Each row below holds a small network's activations on one input, seen along a few directions.
In each table, some parts of the input vary, and every possible input appears once, in random order.
A made-up example of a description, with smaller parts first: one of 4 places along a line, together with either a single point or one of 11 places along a line or (one of 2 separate values, together with one of 8 places around a ring).
Shared parts are said once, and a part with two or three values counts as separate values.

Other details of the inputs vary at random and push rows far along two fixed directions, the same in every table; ignore that.

Table:
x1: [ 68  12  55  10  10  17  -3  31   0 -34 -12 -20  -4  44]
x2: [ -6  -8   6  18  -8 -26   2  37   3 -19   4   2  14  -1]
x3: [-55   4 -71 -69  36 -27  11 -48  19  10 -21  21 -46 -56]
x4: [ -9 -22 -16  37 -16 -28 -10 -37 -18  40  22 -11  26 -11]
x5: [ 65 -15  31  26 -17  28 -33  11  11  -3  19 -14  16 -11]
x6: [-20  -9   1   2   2  11  14  12  -8  16   8  15  -5   6]
x7: [  4  -6  -4   8  30 -11  17 -10 -21  15   0  -9 -23  23]
x8: [ -2 -14  18  17 -10 -25   9  39  -4 -14  16  -4  15   3]
x9: [-22 -18   0   8  11  12  14   6  -1  11  12  17 -13 -10]
x10: [  0   3  26   9  -4  35  -1  17  11 -18  -5  12   5  -7]
x11: [ -2  14   7  13  -7  19  -3 -31 -24  23   6   1  10  29]
x12: [ 53   5  53  44  22  13   8  44 -14 -31 -12  -9 -13  49]
x13: [ 55  19  21 -14  10   6  -2  -1   3 -21 -11 -15 -11  28]
x14: [-20  -4 -51  10  49 -79   4 -36   4 -19 -19 -17 -56 -71]
x15: [-19   9  -9  -9 -14  18  -5 -57 -23  37   1  -2  20  24]
x16: [ 14 -18  -1  12 -19 -21 -16 -42  -1  12  14 -18  23 -21]
x17: [ 91  -8  61  47   5 -15 -10  27  19 -71   0 -28  -8 -10]
x18: [-41  13 -29 -20 -29  17  -2 -15 -12  41   5  16  28  11]
x19: [  0 -10  20   0 -42  30 -10  -3   7   4  24   7  47   0]
x20: [ 18 -33   2  37  25 -11  -7  15  -9  17  13 -14 -22 -28]
x21: [-24  -6  -6  -7 -23  18  11   7 -17  42  16   9  27  29]
x22: [ -7   7  -3  -7   9 -12  11  40   2 -12 -17   6 -16  21]
x23: [ 47   0  35  24  49 -19  18  43  -9 -35 -16 -18 -47  29]
x24: [ 29  21  17  15  21   1   2  15 -14 -14 -15 -11 -11  29]
x25: [-33  10 -46 -20  52 -84  16  20  21 -61 -32  -5 -65 -66]
x26: [-59   2 -38 -12 -23  27  -1 -45  -8  53  17  26  24 -15]
x27: [  0  13 -18 -33 -10   1  -6 -37  -8  41   1 -13  19  34]
x28: [ -1  17 -16 -48 -20   5   1  -1  13   2  -6   7   7  13]
x29: [ 36 -19   6  13  15   1 -24   5  11  -6   1 -15 -17 -36]
x30: [-26  -2  -6  12 -42   5 -10  -1  -5  16  21   6  45  -2]
x31: [-15  -3 -31 -30  67 -37  18   0  39 -58 -33  10 -84 -76]
x32: [ -6 -17  20  32 -17  15  -1  24   3  -5  16  12  20   3]
x33: [-47   7 -23 -27 -24  27  -5 -29  -2  37   2  19  27  -5]
x34: [ 21 -10  38  29   3  16  10   0 -28  15  13  -6   1  46]
x35: [ 31 -29  33  56   1 -27   2   9 -13  -4  21 -24   4  -2]
x36: [ 12   6  -1 -21 -12 -28  -3  14  22 -39   2  -5   7 -23]
x37: [-14  21 -25  -7  -7  -1  -5 -30 -22  47   1  -9  18  35]
x38: [ -3 -13  19  30 -31   5  -5  30  -2   1  17   4  36  12]
x39: [ 17   2   4   5  37 -24  17  16 -12   5  -9 -19 -31  33]
x40: [  3  -1  27  16   0  25  -1  22  15 -33  -6   9   1 -19]
x41: [ -1 -26 -17  31  -4   1 -23 -12 -12  49  21  -4  10 -20]
x42: [  8 -11 -11  33   2   1 -23  -2  -6  20  12 -10  -2 -32]
x43: [ -5  12 -47 -19  90 -73  25   6   8 -25 -48 -13 -96 -17]
x44: [-28   9  -7  -3  -9  23   1   0  -3  15   1  20   9   0]
x45: [ 19  20  17   2 -12  16  -8  -1 -13  19  -7 -19  27  50]
x46: [-43 -23 -16   7 -15  16   7 -22  -9  42  31  19  16 -11]
x47: [ 11  11   6 -27  -2  20   2   3  18 -17  -4  15  -9  -9]
x48: [ 12  18  29   7 -26  22  -1  51  -4 -11  -3   2  23  44]
x49: [-31  14 -15 -30 -40  18  -6  -2  -6  31  -4   6  40  28]
x50: [-49   9 -69 -74  30 -34  14 -32  17   6 -30  11 -44 -40]
x51: [-70 -18 -75 -30  32 -69  20 -27   4  11  -3   4 -43 -59]
x52: [ 41   5  50  11 -14  35  -7  -9 -11  -2   6  -8  16  46]
x53: [-15   4  -3  -6 -13 -27  -3  17  10 -26  -7  -7  17 -19]
x54: [ 14  15  22  -8  14   6   7  47  12 -41 -30  -1 -17   3]
x55: [ 10  -1   7 -10   0  18   0  -2  24 -28   3  13 -10 -29]
x56: [  9  19  -1  -9  13  -2  -2 -11  -9   1 -18 -15  -4  21]
x57: [-37  -5 -13   9 -36  17  -8 -19  -4  23  25  14  38 -11]
x58: [-29   2 -46 -38  68 -65  35  30  12 -35 -39   0 -89 -28]
x59: [-24  -2 -28 -31 -44  -3  -9 -33  10  17  21   6  38 -18]
x60: [ 30   0  52  28  -8   1  -3  64  17 -68 -13 -12   5  -4]
x61: [  7 -15  -5  20 -19  19 -34 -16  -8  38  16 -12  30 -22]
x62: [-18   3 -13  -7   5  -2  11  22  -1   5 -11  14  -9   9]
x63: [  0  -4  10 -12   7  22   3   2  17 -16  -5  15 -11 -19]
x64: [ 44  10  27  -3  21   7   2   6   0 -29 -16 -13 -19  24]
x65: [ -6  -3  18  12 -17  15  -5  14  11 -24   3   2  18 -14]
x66: [  1  16  -7  -9  17   0   1 -21 -11  -1 -19 -10 -12  13]
x67: [ 41  14  10 -15   4  13  -2 -21  -1  -9  -3 -10  -9  23]
x68: [  4  19 -35 -43 -14   0  -7 -55  -6  49   7 -11  19  27]
x69: [ 21  14  20 -26   3   1   7  46  16 -35 -22  -3 -11  20]
x70: [ -9  -3   2  14  -7  16   0 -33 -27  42  10   4  14  41]
x71: [  6 -14  36  41 -18  39  -2  28   1  -1  19  17  25  13]
x72: [-18 -12 -24  14 -29 -22 -19 -61 -14  39  15 -16  39 -23]
x73: [-34 -25 -12   8 -12  -2   7  -8  -6  22  26  10  13 -13]
x74: [-63  -8 -61 -23  46 -25  16 -29  11  11 -14  26 -56 -52]
x75: [ 43  19  31  27  40  -3   8  30  -6 -47 -25 -11 -39  19]
x76: [ 19   4  21  -8 -10  37  -2   4  18 -17   6  16   1  -8]
x77: [ 65   8  56  42  33   2   8  59  -8 -42 -21 -14 -23  47]
x78: [-22  -4 -10 -23 -48  -9 -14 -14   3  18  19   1  55  -4]
x79: [-45  -2 -17   5 -31  30  -7 -29  -5  35  24  23  35 -13]
x80: [-30  -7 -30 -31 -42  15  -9 -49   9  27  26  14  37 -21]
x81: [ 22  13  18 -22 -29  32  -3  17   8  -6   0   9  22  21]
x82: [  6  -5   9  -8  -4 -17   0  23  21 -38  -7  -4  -4 -23]
x83: [ -4  -1   9  10  22   7  10  34   5 -17 -12  19 -24   0]
x84: [ 18  11   5 -18 -21  27  -8 -55 -10  25  14  -2  17  30]
Description of these inputs: one of 6 places along a line, together with either one of 2 separate values or one of 4 places along a line or one of 8 places along a line.
The inputs of x81 and x21 match in every part but the place on the line of 6. If x5 is changed in the same way as x81 into x21, which row does it become?
> x20
The inputs of x26 and x74 match in every part but the place on the line of 6. If x75 is changed in the same way as x26 into x74, which row does it become?
> x12
The inputs of x84 and x34 match in every part but the place on the line of 6. If x47 is changed in the same way as x84 into x34, which row does it become?
> x6
Change only the place on the line of 6 in x69. List by row number the other rows that result.
> x22, x28, x48, x49, x58
A walk changes only the place on the line of 6. It starts at x59 and steps to x82. List the rest of the walk in order.
> x60, x30, x38, x51
A walk changes only the place on the line of 4. It starts at x52 and steps to x64. List the rest of the walk in order.
> x1, x27

Table:
x85: [ 18 -14  39  42   4  -3   6  47  -1 -23  11  -1  -4  20]
x86: [  6 -11  -1   2   3 -30  11  25  10  -8   1 -11  -5  -2]
x87: [-46  -5 -51 -27 -33  11 -23 -94  -6  64  12  10  39 -18]
x88: [-14  -5 -40 -13  26 -45   2  -6   9  13 -12 -11 -25 -40]
x89: [-22   0 -29  -9  30  -9   2 -39   8  -7 -14  -6 -39 -44]
x90: [ 10  -1   7  12 -58  25 -29 -11 -17  49  37 -13  81  30]
x91: [-10  -8 -43 -22  25 -22  -2 -10  20  10 -13  -4 -32 -44]
x92: [  5  12  35  31   2  25  13  48   0 -37  -9  17   2  16]
x93: [ 12  -7  23  42 -37  56 -12  -9 -14  30  28  12  46  22]
x94: [-13  15   9  -8   3  -1   2   8  12 -33 -24   7   1  -1]
x95: [-18   0 -25 -36  25 -18   6 -41  20 -18 -14  10 -28 -37]
x96: [ 60  17  36   9  23  27  -3  15 -10  -4 -18 -16 -22  51]
x97: [-16  -3   1  -8   2   0   5  42   3 -14 -13  13 -10  -6]
x98: [-29 -11 -31 -20  33 -12  11 -14  12   4   1  19 -45 -37]
x99: [-26  25 -18 -30 -34  38  -2 -35 -32  75   5   7  49  77]
x100: [ 21   6   8 -22  -5  -1   2  -4  16 -27   0   4 -13 -14]
x101: [ 27   8   2  -3  -4  -1 -13  -5  13 -21  -5  -5 -12 -17]
x102: [ 23  11   4   6  -2 -24 -10  -1   1 -19  -5 -12  -3 -12]
x103: [ -1  14 -13  -8 -27  22 -13 -53 -44  88  15 -11  46  66]
x104: [-33  16 -46 -44  15 -27   5   4  17 -15 -20   4 -19 -26]
x105: [ 34 -17  37  36   4   0  -8  51  -7 -16   1 -13   3   2]
x106: [-48  12  -3  -7 -35  31   0 -25 -16  26   7  11  42  13]
x107: [ 20  -4  48  37  -1  -1  11  24  -6 -41   4 -14   3  18]
x108: [ -5   1 -46 -29  23 -22 -10 -19  18  -4  -9  -9 -29 -41]
x109: [ 29  -2  45  28  -2 -11   3  20   6 -45  -6 -10  13  20]
x110: [  0  15 -33 -49  47 -12  19 -36  -3  14 -23   0 -55  13]
x111: [  2   2  15  23  13 -11   1  -6  -8 -16  -5 -16 -10 -16]
x112: [-23   5   2   6  11   5   7  33   5 -14  -8  18 -17  -3]
x113: [-21 -23  -9 -20 -33  27  -6 -15  -7  48  26  18  31  -1]
x114: [-35  -6 -36   5  30 -42  23 -20  -4  -5  -3   9 -32 -23]
x115: [ 32  -4  47  31   8  34  13  31   4 -33   7  16  -5   8]
x116: [ 41 -10  38   3  -2  19   4  46  21 -23   4   0  -1   2]
x117: [-53   2 -60 -36 -51 -26  -6 -75 -16  62  26   5  43  -1]
x118: [ 10  -2  -4  -5   1 -30   2  15   6 -22   3 -15   0   1]
x119: [  1 -15  19  33 -48  58 -25  -7 -13  57  38  10  53  26]
x120: [ 48   0  39  -5  -5  20  -4  39  17 -38   8  -5   4   6]
x121: [-29  -8 -35   6  36 -37   1 -11  -2  14  -4  -1 -37 -37]
x122: [-37   8 -42 -38  17 -26  13  13  19  -3 -20   9 -24 -29]
x123: [  2  -1  22  25 -56  27 -27 -37 -23  41  26  -5  81  28]
x124: [ 32  -2  40  56  10   6   3  32 -10 -24   5  -3   0   6]
x125: [ 22  22  34   3 -20   9  -1  44  12 -47 -16   3   8  16]
x126: [ 47  12  37  11  18  -3  16  25 -18 -12 -13 -20 -14  70]
x127: [  3   0  19  -3  11  16  11  -9   6 -25   0   2 -16 -15]
x128: [ -2 -22   2   9   5 -26   8  27  -3  -9   2  -5 -11  -3]
x129: [-18 -20 -41 -16  27 -18  -4  -9   7   9 -12   3 -39 -46]
Describe the family of inputs behind these rows.
> one of 5 places around a ring, together with either a single point or one of 8 places around a ring
The inputs of x108 and x120 match in every part but the place on the ring of 5. If x89 is changed in the same way as x108 into x120, which row does it become?
> x127
The inputs of x121 and x112 match in every part but the place on the ring of 5. If x124 is changed in the same way as x121 into x112, which row does it become?
> x92
Which other rows agree with x107 in the place on the ring of 5? List them by row number.
> x85, x86, x109, x114, x117, x118, x126, x128
Change only the place on the ring of 5 in x105. List by row number the other rows that result.
> x97, x113, x128, x129

Table:
x130: [ 17   6   9  -8  -9  -1  -4   8   4 -10  -1  -9   8  13]
x131: [ -9  -6 -23 -15  20 -19   2   3  25 -24 -14   5 -35 -44]
x132: [ 72   1  81  42  -6  41  -3  45  -2 -33   5 -12  13  41]
x133: [-10  10 -22 -26  21 -21   0 -16   8  -9 -19  -4 -26 -17]
x134: [ 29  -4  39  22  10  11   4  62  19 -49  -7   2 -15  -9]
x135: [  4   0 -19 -14  18 -32   3 -11   6  -8  -7 -10 -20 -14]
x136: [-18   9  -6  -7 -45  38  -8 -26 -19  53  23  11  55  37]
x137: [-27   7 -28 -11   1  -5   2 -26 -12  32   3   8  -6   4]
x138: [ 33  10  35  11  18   3   7  47   8 -43 -21  -8 -17  14]
x139: [-10  -6  13   9 -47  46  -7 -24 -24  61  28  10  58  51]
x140: [-23  -8   4   9 -19   4  -2  -2  -5   8  12  12  24  -3]
x141: [-35  -4 -13  -9 -64  29 -16 -41  -9  48  32  11  63   3]
x142: [-17   3 -42 -26  39 -41   7 -29   8  -6 -24  -8 -43 -36]
x143: [-44  -4 -52 -23   3 -28   2 -50   3  18   4   5  -7 -50]
x144: [-27   3 -44 -26  33 -48  15 -12  -2  -3 -17  -3 -46 -23]
x145: [ 35   7  36  12  -3   5   5  45   5 -30  -3  -7   4  28]
x146: [-42  -5 -14  -7 -54  25  -8 -30  -8  46  28  15  64   8]
x147: [ 38  -1  52  38 -24  31 -11  30 -14  -1  10 -13  37  43]
x148: [-15   4 -37 -12  38 -31   6 -20   1  -3 -18  -2 -45 -22]
x149: [-11 -18  13  24 -58  41 -21 -11 -16  57  43   9  73  18]
x150: [ 37 -10  33  26   6   6  -3  39  14 -38   1  -6 -10 -17]
x151: [ 35  -1  28  22  13 -14   2  35   1 -30  -7 -16 -10  14]
x152: [-11  -6  -7  10  18 -21   4   3   7 -23  -3  -2 -17 -30]
x153: [ -1   1   7   5   0   1   2   9 -11   5  -5  -3   4  16]
x154: [-45   7 -64 -45  -5  -7  -2 -64  -6  45  -1  10   4 -14]
x155: [ 50   6  53  14  10  24   0  36   9 -41  -9  -3 -12  25]
x156: [ 31   8  11   8  36 -15   3  16  11 -39 -21  -7 -39  -9]
x157: [ -8   4  -2 -13  -4  18   6 -11  -6  19   4   8   8  19]
x158: [-18  -2 -35 -17  46 -28  13 -24   0   2 -14  -3 -53 -24]
x159: [-11 -11  -2   6  10 -10   2  18   8  -6  -2  10 -12 -22]
Describe the family of inputs behind these rows.
> one of 5 places around a ring, together with either one of 2 separate values or one of 4 places along a line
The inputs of x144 and x130 match in every part but the place on the ring of 5. If x140 is changed in the same way as x144 into x130, which row does it become?
> x141
Change only the choice among 2 separate values in x131. List by row number the other rows that result.
> x141
Which other rows agree with x157 in the place on the ring of 5? List them by row number.
> x134, x136, x138, x145, x146
A walk changes only the place on the line of 4. It starts at x155 and steps to x154. List the rest of the walk in order.
> x133, x130

Table:
x160: [ 55  18  43  11  26  14   4  45   4 -43 -24 -13 -27  37]
x161: [-40  -1 -15 -22 -39  28  -9 -24   6  25  14  20  41 -10]
x162: [ 72  -1  39  21  25  -2 -10   5  10 -44 -10 -25 -30  -6]
x163: [-40   2 -23 -31 -55  24 -12 -33  -3  45  22  17  57   5]
x164: [-50 -16 -47 -11 -31  -6 -12 -53  -3  50  25  12  31 -36]
x165: [-12 -12 -10  11  21 -21   1   3  17 -30  -6   1 -27 -56]
x166: [ 41 -11  54  53  20   7   7  60  -2 -40  -1  -6 -15  13]
x167: [  1  15 -17 -38 -40  36 -17 -70  -7  54  16   1  46  23]
x168: [  6  -2  -7  11  34 -40  10   4  -4 -18 -13 -15 -35  -9]
x169: [ 25 -15  37  32 -50  23 -19  23  -2   6  28  -7  57  13]
x170: [-29  15 -47 -43  41 -43  19 -18   5  -6 -29   1 -51 -13]
x171: [ 59   1  50  42  20  -7   0  41  -6 -36  -9 -21 -13  27]
x172: [ 64   0  52  44  25   3  -5  37  -7 -35  -9 -22 -19  27]
x173: [-38  13 -48 -40  42 -37  22 -12   6  -7 -27   5 -52 -19]
x174: [ 24   3  51  11 -61  46 -12  39   1   0  18   2  68  37]
x175: [-36 -14 -42   2  46 -33  14 -12   0   6  -8   5 -53 -43]
x176: [-23  20 -51 -45  46 -41  17 -24   4  -6 -32  -2 -55 -12]
x177: [-42  -1 -15 -13 -37  40  -1 -20 -19  60  21  23  40  26]
x178: [ 20 -12  40  43 -31  23  -7  17 -19  22  24  -5  45  42]
x179: [-26   2 -11 -20 -43  27  -8 -16   3  22  15  19  41   2]
x180: [-14   6 -12 -16  36 -11  19  17   5 -21 -21  10 -41  -6]
x181: [-18 -12 -22  -2   7 -29  -4  -9  11  -5   6   1  -8 -44]
The inputs of x174 and x169 match in every part but one. If x160 is changed in the same way as x174 into x169, which row does it become?
> x172
Describe the family of inputs behind these rows.
> one of 2 separate values, together with either a single point or one of 4 places along a line or one of 6 places along a line
Change only the place on the line of 4 in x164. List by row number the other rows that result.
> x165, x169, x181

Table:
x182: [ 16   2  23  17 -32  16 -10  -1 -19  21  20 -11  44  42]
x183: [-33   4 -29 -17 -16   2  -1 -24 -16  49   7   4  22  25]
x184: [ 30   0  49  31  10  18  10  63  10 -50  -3   5 -12   5]
x185: [ 31  -3  48  29  15  19   5  48  12 -50  -7   7 -15   0]
x186: [ -8   4 -32 -27  44 -20   9 -26   2  -3 -22  -5 -53 -22]
x187: [ 26   9  26   8  27   9   8  23   3 -32 -21   0 -29  17]
x188: [-31 -10 -23 -10 -19  18 -10 -39  -4  43  20   9  21 -16]
x189: [ -4  -8  22  21 -40  28  -9  23 -11  20  22  10  47  21]
x190: [ -5  -9  -9   7  18 -35   4  10  10 -30  -8  -6 -28 -34]
x191: [-22 -12 -25  -3 -23   8 -12 -41  -1  42  22   8  23 -17]
x192: [-13   4 -27 -18  36 -41  15  -2   3  -9 -20  -7 -36 -10]
x193: [  0   7 -28 -13  38 -40   6 -21   0  -8 -19 -13 -39 -22]
x194: [ 32   1  54  16 -67  56 -20  30   6  -8  24   2  76  32]
x195: [-18  16 -23 -42 -33   7  -9 -39  -1  31   5   4  30  11]
x196: [  7   3 -26 -15  34 -22   4 -24   1  -1 -13  -6 -38 -14]
x197: [-15  11 -22 -18  30 -14  18  -3   1  -5 -19   3 -38  -2]
x198: [-27  -9 -25   2 -28  -3 -12 -39  -6  39  17   1  31 -19]
x199: [ 33  -9  46  33   6  -4   6  62  10 -48  -5  -5  -6   0]
Describe the family of inputs behind these rows.
> one of 2 separate values, together with either a single point or one of 8 places around a ring
Change only the choice among 2 separate values in x189. List by row number the other rows that result.
> x183
Change only the place on the ring of 8 in x183. List by row number the other rows that result.
> x182, x186, x187, x192, x193, x196, x197
